A small network was shown many inputs. Here are its activations along a few directions, one row for each input.
In each table, some parts of the input vary, and every possible input appears once, in random order.
A made-up example of a description, with smaller parts first: one of 5 places around a ring, together with either a single point or one of 11 places around a ring or (one of 3 separate values, together with one of 4 places along a line).
Shared parts are said once, and a part with two or three values counts as separate values.
In the rows, zero is written as 128.

Other details of the inputs vary at random and push rows far along two fixed directions, the same in every table; ignore that.

Rows:
x1: [118  91 142 110 125 129 126 107 126 106 110 153 125]
x2: [131 154  58 145 140 150  83  81 114 143 205  89 113]
x3: [109 156 134 173  95  88 208 206 126 222  66 110 137]
x4: [132 115  78 126 116 150 121  89 116 154 167  93  97]
x5: [114  99 134 116 113 124 118 115 127 108 115 151 123]
x6: [120 133 154 115 140 122 101  99 141  70 137 154 128]
x7: [139  99 130 100 129 135 117 108 151  63 126 153 153]
x8: [137  92 138 112 133 136 113 112 149  67 130 151 145]
x9: [111  98 159 124 131 116 127 135 158  89 102 164 140]
x10: [128 116  74 134 108 143 111 101 116 156 175  99  96]
x11: [151 148  79 133 125 156 100 115  89 171 210  89 111]
x12: [112 127 174 119 143 107 112 117 142  61 101 166 140]
x13: [122 126 184 116 121 134 120 149 124  88  91 170 134]
x14: [122 187 154 168 113 109 215 215 105 225  86  99 133]
x15: [139 146  77 129 126 161  92 113  93 155 211 102 102]
x16: [128 192 131 164 107 112 182 208 118 223  84 104 127]
x17: [137 118 190 112 125 131 118 142 123  85  91 167 141]
x18: [110 154 150 173 120  94 217 204 152 211  68 109 149]
x19: [114  91 177 102 130 115 119 133 153  88  82 147 150]
x20: [154 161  97 137 122 142 119 142 108 186 151 100 118]
x21: [105  94 168 103 139 125 127 128 151  98  88 146 141]
x22: [105 100 144 107 129 127 109 125 148 103 113 138 135]
x23: [134 121 142  96 140 131  91 121 118  80 127 161 111]
x24: [134 122 175 104 141 136 117 132 127  89  86 172 126]
x25: [128 128 171 132 143 108 120 127 139  76  79 150 152]
x26: [118  89 165 115 120 121 141 119 134  93  85 154 119]
x27: [133 116 152  98 147 137 108 117 108  83 136 155 115]
x28: [126 128 152 108 132 125 112 137 111  92 128 152 116]
x29: [120 130 163 131 153 119 125 119 137  82  84 150 143]
x30: [156 143  68 121 133 152  88 104  89 160 220  90 101]
x31: [144 159  91 138 136 134 104  95 125 150 192  94 123]
x32: [130 128 155 121 145 113 106 106 135  81 126 143 142]
x33: [125  80 164 104 117 116 115 109 131  78  95 167 136]
x34: [128 170 114 145 140 126 143 121 129 165 154 100 124]
x35: [151 152  60 119 145 159  98 105  96 174 201  94  92]
x36: [142 126  43 115 136 168 112  85 132 139 206  98 125]
x37: [138 114  55 129 142 162 104  89 132 151 209 101 115]
x38: [124  96 124 119 130 131 125 111 123 123 123 147 123]
x39: [119 132 142 133 143 123 104 114 136  79 109 145 137]
x40: [131 124  56 132 104 150 109  91 114 164 186  83  92]
x41: [148 143  68 124 137 183  87  93  94 167 215  98 103]
x42: [123 156 144 175  85  85 219 202 127 227  62  88 132]
x43: [138 123  87 142 113 125 134 128 114 184 149 104 124]
x44: [110 191 156 184 126  89 211 192 131 201  58  98 151]
x45: [143 116 171  96 139 119 104 130 121  74 100 166 125]
x46: [119 128 163 119 154 117 120 107 136  81 112 152 137]
x47: [130  87 160 113 133 121 120 121 156  68 108 166 149]
x48: [132  94 143 114 107 123 123 105 130  96 108 134 119]
x49: [122 112 126 109 124 133 130 125 153  79 119 151 146]
x50: [136 164  97 159 133 123 126 120 120 164 152  87 134]
x51: [144 113  61 134 134 150  93  92 134 156 210  95 121]
x52: [117 101 155 119 127 126 132 137 156  68 100 163 144]
x53: [111 166 131 179 104  93 216 215 150 217  80 101 148]
x54: [118 161 132 169 116 109 219 200 146 201  81  99 150]
Each input here is: one of 3 separate values, together with either one of 4 places along a line or one of 5 places around a ring or one of 9 places along a line.
Changing only the choice among 3 separate values turns x19 into x22. The same change can be made to x51. Which row results? -> x9
Change only the choice among 3 separate values in x40. List by row number the other rows that result. -> x4, x48
Change only the place on the ring of 5 in x20. List by row number the other rows that result. -> x11, x17, x30, x45

Rows:
x55: [130 101 119 116 157 141  72  65 141  80 151 128 132]
x56: [124 173  95 148 130 129 131 157 133 169 154 105 139]
x57: [130 120 141 133 100 112 133 136 125 151 107 112 128]
x58: [114 122 179 136 142  99 157 135 149 131  71 136 147]
x59: [127 138  88 121 157 160  82 104 135 115 187 123 123]
x60: [148 118  60 129 131 140  64  62 115 135 218  89 122]
x61: [116  89 116 108 148 139 104  61 147  71 151 144 120]
x62: [130 157 127 150 108 112 148 182 127 168 130 121 133]
x63: [124 104 170 112 128 120 157 166 138 138  71 147 142]
x64: [141 115 144  90 145 153 112 119 108  97 130 158 114]
x65: [138 152  96 146 128 128 136 148 139 175 145  93 155]
x66: [124 100 122 119  97 127 124 105 132 104 124 127 112]
x67: [154 169 124 146 112 124 155 168 107 168 137 112 131]
x68: [117 122  68 122 149 164  71  67 103 145 219 103  93]
x69: [114 148 107 138 138 142 144 157 120 184 156 109 120]
x70: [136  76 118  91 109 153  98  96 138  61 155 153 122]
x71: [122 108  50 132 135 162 109  69 118 156 205  85  98]
x72: [117 110 135 101 138 144 110 136 123 115 132 154 117]
x73: [124 113  70 127 132 162 137 110 129 159 185 102 119]
x74: [121 125 162 134 130 101 125 122 145 103  82 137 157]
x75: [127 128 124 139 134 134 161 157 129 188 128 104 140]
x76: [110  78 179 111 109 110 140 122 140  64  51 180 129]
x77: [123  97 118 107 129 146  63  84 109  89 153 153  98]
x78: [156 124 130 101 143 144  80 100 118  58 168 153 129]
x79: [132 124  89 142 101 140 163 157 128 179 129 114 121]
x80: [121 158 133 159 104  99 142 158 121 167 118 113 121]
x81: [119 156 112 140 146 135 143 149 135 172 151 115 127]
x82: [148  91 124 103 140 137  75  98 138  69 164 142 145]
x83: [128 142 103 137 116 140 131 163 114 180 141 121 114]
x84: [126 155 147 132 127 117 162 150 101 171  89 119 109]
x85: [124 102 131 111 132 133 116 110 159  55 120 166 153]
x86: [116 151 176 136 136 113 169 148 109 146  81 131 125]
x87: [119 165  86 150 132 125 102 114 124 155 164  98 121]
x88: [140 128 120 147 109 108 127 126 123 158 134 101 131]
x89: [111 151 115 144 144 126 127 115 127 162 148 113 118]
x90: [143 125  99 136 115 138 138 155 120 192 135 105 127]
x91: [114 132 144 152 105  85 174 149 143 125  84 125 147]
x92: [120 153 119 147  97 118 131 149 112 179 133 102 108]
x93: [130 142 107 153 107 111 174 166 145 155 126 110 148]
x94: [115 148 147 145 120  96 127 144 128 123 114 128 133]
x95: [128 129 170 113 160 127 101  92 128  50 103 156 130]
x96: [130 152 182 125 150 123 169 160 134 119  86 152 143]
x97: [129 116 105 140 103 112 134 111 130 124 139 117 122]
x98: [127  96 174 107 156 131 109 120 162  58  94 169 160]
x99: [124 125 184 107 157 124 118  92 126  64 100 170 129]
x100: [131 130 120 121 109 140 110 146 120 135 154 129 117]
x101: [105  96 152 115 118 113 158 128 138 112  72 147 120]
x102: [129  81 122  98 140 142  83  77 120 105 141 134 113]
x103: [117 130 129 140 131 123 184 152 155 148 109 130 146]
x104: [132 111 161  95 156 154 114 113 113  76 132 166 128]
x105: [141 122  91 126 151 153 114 107 138 159 180 104 132]
x106: [119 120 114 128 115 129 181 165 136 168 103 120 124]
x107: [146 117 118 109 132 151  82  83  94 101 152 141  95]
x108: [138 122 207 118 121  99 125 129 122  53  70 177 131]
x109: [140 132 129 135  98 122 153 172 128 180 116 108 140]
x110: [112 123 115 119 133 133 107 117 110 144 139 120  99]
x111: [150 174  76 138 152 164 118 120 116 164 188  90 121]
x112: [142 129 149 142 107 108 156 174 138 154 103 124 153]
x113: [124 138 200 117 140 104 123 123 134  47  61 170 146]
x114: [131  94 136 117 121 126 104 107 119 121 110 138 121]
x115: [148 164 124 133 105 132 155 170 102 174 132 109 122]
x116: [135 166 163 134 134 119 153 165 133 115  90 142 153]
x117: [155 151  79 129 125 162 119 135  92 177 175 105 103]
x118: [116 139 125 147 131 123 177 162 162 140  98 122 150]
x119: [126 164 124 152 119 109 148 181 131 162 132 117 141]
x120: [147 127 128 113 140 132  76  77 108  64 164 137 118]
x121: [117 121 102 138 138 131 124  92 150 107 135 121 126]
x122: [105 168 138 159 138 107 147 151 139 157  98 116 132]
x123: [129  93 175 117 107 107 152 150 157  63  80 175 147]
x124: [107 132 152 145 115  96 165 138 155 106  70 136 151]
x125: [113 122 157 142 131 112 160 145 129 166  88 112 136]
x126: [147 123 125 106 119 145  82  84  98  93 161 131 100]
What do these inputs look like to the network? -> one of 2 separate values, together with one of 4 places along a line, together with one of 9 places around a ring
Changing only the choice among 2 separate values turns x67 into x108. The same change can be made to x78. Which row results? -> x120
Changing only the choice among 2 separate values turns x82 into x60. The same change can be made to x81. Which row results? -> x89
Change only the choice among 2 separate values in x64. List by row number the other rows that result. -> x84
Change only the place on the line of 4 in x100. List by row number the other rows that result. -> x70, x109, x115

Rows:
x127: [127 185  95 149 141 133 142 136  97 190 158  96 110]
x128: [119 129  72 150 114 132 135 115 151 140 153  97 138]
x129: [116 137 126 143  99 113 203 197 144 209  86 109 132]
x130: [140 151  83 160  98 118 134 135  95 217 144  74 101]
x131: [128  98 118 107 133 145  71  69 117 102 153 127  99]
x132: [116 154 115 163 107  96 199 194 168 189  95 103 159]
x133: [127 114 107 128 141 128  68  68 141  80 161 122 126]
x134: [100  84 171 115 128 119 154 128 153  69  56 175 140]
x135: [131 132 181 103 140 139 118 143 119  81 110 167 118]
x136: [101  82 198 116 115 103 143 124 142  82  62 172 128]
x137: [142 143 113 118 155 151  75  99 131  67 187 139 129]
x138: [120 151 190 126 149 117 160 174 126 105  74 164 135]
x139: [121  80  96 101 119 164  95  78 130  93 158 134 107]
x140: [126 147 118 155 113 106 210 185 158 196  91 102 152]
x141: [101  98 187 136 123  86 140 121 169  60  70 166 154]
x142: [132 113 176 101 137 143 113 147 130  95 104 174 134]
x143: [125 172 136 156 134 121 183 202 125 207  95 117 145]
x144: [163 158  73 126 122 162  97 126  82 163 210 100  91]
x145: [131 191  95 148 120 138 142 145  91 211 162  84 102]
x146: [133  83 114  87 135 167  84 100 127 101 178 137 122]
x147: [139 127 120 113 154 136  75  65 120  87 160 123 121]
x148: [158 105 114  96 129 164  68 108 104  98 176 155 117]
x149: [132 174 147 160  98  90 169 183  96 205  81  98 119]
x150: [116 100 187 114 134 110 135 154 170  59  82 170 176]
x151: [114 117 212 105 132 103 119 131 124  75  56 169 126]
x152: [119 109 196 126 139  98 133 114 149  68  54 157 144]
x153: [136 181 160 151 139 116 179 178 128 148  96 123 144]
x154: [139 175 107 139 142 133 127 111 110 145 161 105 125]
x155: [127  90 106 122 138 136  97  56 139  90 167 126 122]
x156: [123 135 118 157  76 108 199 185 121 198  79 103 126]
x157: [131  95  98 127 101 129 106  92 108 137 162 117 103]
x158: [131  84 103  96 154 163  88  96 131  97 178 140 128]
x159: [131 133 115 122 148 127  62  74 130  79 166 124 127]
x160: [148 126  57 129 140 162 115 108 129 168 211  80 134]
x161: [125 112  77 125 131 143 141 127 140 163 156 115 123]
x162: [122 153 169 125 142 110 114 124 136  63 109 158 144]
x163: [125 126 192 118 143 116 122 155 160  60  80 184 172]
x164: [132 109 140 126  91 110 174 179 137 153  83 141 132]
x165: [111 124  93 153 127 122 146 114 124 180 147  98 113]
x166: [111 136 156 150 133  98 158 146 131 154  68 123 127]
x167: [145 154 118 122 116 133 109 123  85 137 154 125 104]
x168: [124 168  94 151 139 122 129 126 103 198 148  83 111]
x169: [134 124  41 140 123 158 125  84 133 161 191  79 121]
x170: [139 123 167 113 150 136 122 135 143  82 107 166 157]
x171: [149  78 108  91 120 158  82 105 114  97 178 141 121]
What do these inputs look like to the network? -> one of 5 places along a line, together with one of 9 places around a ring
Changing only the place on the line of 5 turns x139 into x169. The same change can be made to x129. Which row results? -> x140
Changing only the place on the line of 5 turns x132 into x161. The same change can be made to x137. Which row results? -> x138
Change only the place on the ring of 9 in x130. List by row number the other rows that result. -> x144, x148, x149, x156, x157, x164, x167, x171
Change only the place on the line of 5 in x171. List by row number the other rows that result. -> x146, x150, x158, x160
Change only the place on the line of 5 in x157. List by row number the other rows that result. -> x136, x141, x155, x165

Rows:
x172: [123  83 135  98 139 138  88  80 128  72 136 158 117]
x173: [117  94 148 103 149 136 105  94 150  54 120 164 133]
x174: [128 149 107 152 114 122 176 175 129 201 118 101 137]
x175: [135 158  46 162 113 133 133 113 121 203 185  62 114]
x176: [160 150  95 100 155 178  39  71  76  96 225 129  91]
x177: [128 145  90 153 112 117 144 132 128 184 144  85 125]
x178: [139  97  51 101 151 181  51  48 122 113 234 110 103]
x179: [115  94 182 111 125 116 140 128 134  82  72 166 127]
x180: [149 141  26 142 129 165 107 103 118 205 227  65 112]
x181: [106 133 178 140 128 102 183 175 150 135  55 141 152]
x182: [125  84 165 100 141 131 109 109 152  46 105 173 148]
x183: [127 147 113 156 101 112 173 177 131 194 113 102 134]
x184: [113  99 175 105 130 126 142 137 140  85  81 170 133]
x185: [112  97 178 109 136 123 137 138 145  81  75 171 137]
x186: [135 158  59 157 125 139 150 136 130 201 175  76 129]
x187: [115 146 160 154  92  91 200 192 131 179  54 119 137]
x188: [121 146 159 148 106 101 208 203 138 182  63 124 145]
x189: [108 130 180 144 123  89 180 164 145 138  53 137 145]
x190: [125  85 152 104 126 126  93  92 139  61 115 160 131]
x191: [156 185  73 128 158 161  62  85  86 137 229  99 101]
x192: [122 160  72 166 123 128 156 128 122 209 157  73 121]
x193: [118 105 172 122 121 107 140 136 157  67  82 167 151]
x194: [137  79 102  97 130 152  60  60 123  66 171 145 110]
x195: [148 140 157  97 161 150  54  91 100  59 160 161 115]
x196: [134 137  92 144 102 129 153 151 123 184 148  98 122]
x197: [140 138 197  93 156 129  80 121 103  44 109 185 123]
x198: [127  86 148 106 129 128  98 102 148  53 126 162 140]
x199: [133 211 171 159 136 102 166 194 104 178  91 114 136]
x200: [120 125 159 141 109 104 165 170 146 136  79 136 148]
x201: [125 141  98 150 122 124 147 132 123 194 140  90 121]
Changing only one part turns x189 into x172. The same change can be made to x198. Which row results? -> x183
What do these inputs look like to the network? -> one of 5 places along a line, together with either a single point or one of 5 places around a ring
Change only the place on the line of 5 in x194. List by row number the other rows that result. -> x175, x177, x187, x190
